Questions about the grid below.
1) Which number is the first entry in reading order?
2) Which number is the largest entry in the first column?
3) Which number is the 2nd largest entry?
4) Which number is the last entry of the smallest entry's row?
5) Which number is the last entry, reading row by row?
6) Which number is the top-right entry?
7) Which number is the entry directly below 44?
8) Which number is the second smallest entry?
[[-35  45   1 -28 -32  26 -47 -42 -52 -29  54 -38   7]
 [ 48 -56  32 -40 -61 -51  30 -31  43 -35 -43 -44 -45]
 [ 43 -56  -6  37 -44 -11  39  -8  -8  -6   7 -11  39]
 [-24 -31  -4  60  64 -37  63 -40 -21 -53  -4   1 -57]
 [ -9  31   0 -55 -67 -59 -46  35   4 -11  31  30 -25]
 [ 17 -20 -37 -36 -18  56 -31  44  39  48 -27  40  43]
 [ 10  55 -32  54 -32  56  -7   3 -19  -8 -31 -30   6]
 [-32  18  11  36 -63 -43  48 -45 -52 -38  27 -47 -19]
 [-25  62 -17   5  59  56 -39  53 -27  58  -8  56 -45]]
1) -35
2) 48
3) 63
4) -25
5) -45
6) 7
7) 3
8) -63

Read these off the grid that follows. Indices start at 1.
1) Which number is the entry in row 2 and column 1?
2) Which number is the largest entry?
3) Which number is the entry at row 3, column 2?
4) Which number is the entry in row 3 and column 3?
5) Which number is the bottom-right entry?
6) Which number is the entry just left of the smallest entry?
7) Which number is the entry just right of -3.17?
8) Which number is the entry directly above -3.68?
-10.33	-2.49	-2.63	-15.94	-15.53	-13.77	-7.47	1.28	2.95
-11.07	-0.46	-0.37	-13.16	-17.51	-15.65	-8.54	1.64	0.34
4.16	-1.90	-1.92	-8.26	1.33	2.81	-3.39	0.83	3.51
-3.68	-1.23	-1.46	-1.44	-3.30	-3.27	-2.62	-3.83	-5.14
16.61	-1.35	-1.07	8.31	20.08	20.19	-3.17	-2.75	-5.13
13.00	-2.15	-2.05	4.60	13.88	14.14	1.72	-2.68	-1.31
1) -11.07
2) 20.19
3) -1.90
4) -1.92
5) -1.31
6) -13.16
7) -2.75
8) 4.16

Questions about the table below.
1) Give the second entry in reading order.
2) Give the entry directly above -8.
3) Give the smallest entry.
4) Give the entry directly below 26.
5) Give the entry directly above 26.
6) Give the last entry, reading row by row.
7) Give the top-left entry.
8) Give the second entry on the main diagonal.
[[ 40  11  15 -60 -13  24  33  29  31  -7  14 -45]
 [ 11 -15  -5 -63  -7 -58 -10 -59 -18 -34  -2 -39]
 [ 48 -22 -50  23 -32  28  14  -1  43  -8  26 -23]
 [-31   7  48 -59   2  -5  23  10 -40   1 -11  14]]
1) 11
2) -34
3) -63
4) -11
5) -2
6) 14
7) 40
8) -15

grid = [-60, 57, -30, 3, 0, -4, -16, -46, 72, -19, 25, 32, -21, 2]
Find the third entry from the right.
A: 32
The first entry -> -60
The entry just right of 57 -> -30
The last entry is 2
The 4th entry is 3
The 2nd entry from the left: 57

B =
[[-714 -185 -477 -193 -123 -650 -420 -689  135 -608  -44  -63 -281]
 [ 494 -131   57 -117 -552  340  194  383 -412  333 -372 -180   19]
 [ 145 -203  276  138  358 -160 -140 -395 -206   56 -105 -186 -277]
 [-305 -417  422  501  656  387 -418  -68  -19 -201  584 -300 -546]
 [ 489 -142  165 -169  365  351  209  423 -461  219 -294 -194  -59]
 [ -44  -30 -763 -860 -981 -733  135 -148 -281 -118 -838 -139  107]
 [ 480 -195  463   72  424  464  -18  489 -298  167 -126 -162 -198]
 [-194 -478  403  493  693  378 -471   10  -63 -271  564 -280 -631]]
Indices start at 1.
The bottom-left entry is -194
Give the entry directly below 656.
365
The top entry of the column that holds the smallest entry -> -123
The entry just right of -271 -> 564
The top-left entry: -714
Give the entry in row 1 and column 2.
-185
Give the entry directly below -118.
167
The entry at row 3, column 1: 145
The entry at row 3, column 3 is 276
The entry just left of the smallest entry is -860
Give the top-right entry.
-281
Give the entry at row 1, column 3.
-477
Give the entry just right of the smallest entry.
-733
Give the entry directly below -546.
-59
Give the entry just left of 276.
-203
The entry directly above -186 -> -180
Give the entry directly below -298.
-63
The entry directly above 358 is -552
Give the entry directly below -186.
-300
Give the bottom entry of the column that holds the smallest entry.
693
The entry in the bottom-right corner -> -631
The entry in row 2 and column 3 -> 57
Give the entry directly above 403.
463
The entry directly below -206: -19
The entry just left of -195 -> 480
Give the entry in row 2 and column 2.
-131
The entry just left of -160 is 358
Give the entry at row 2, column 1.
494
Give the minimum.
-981
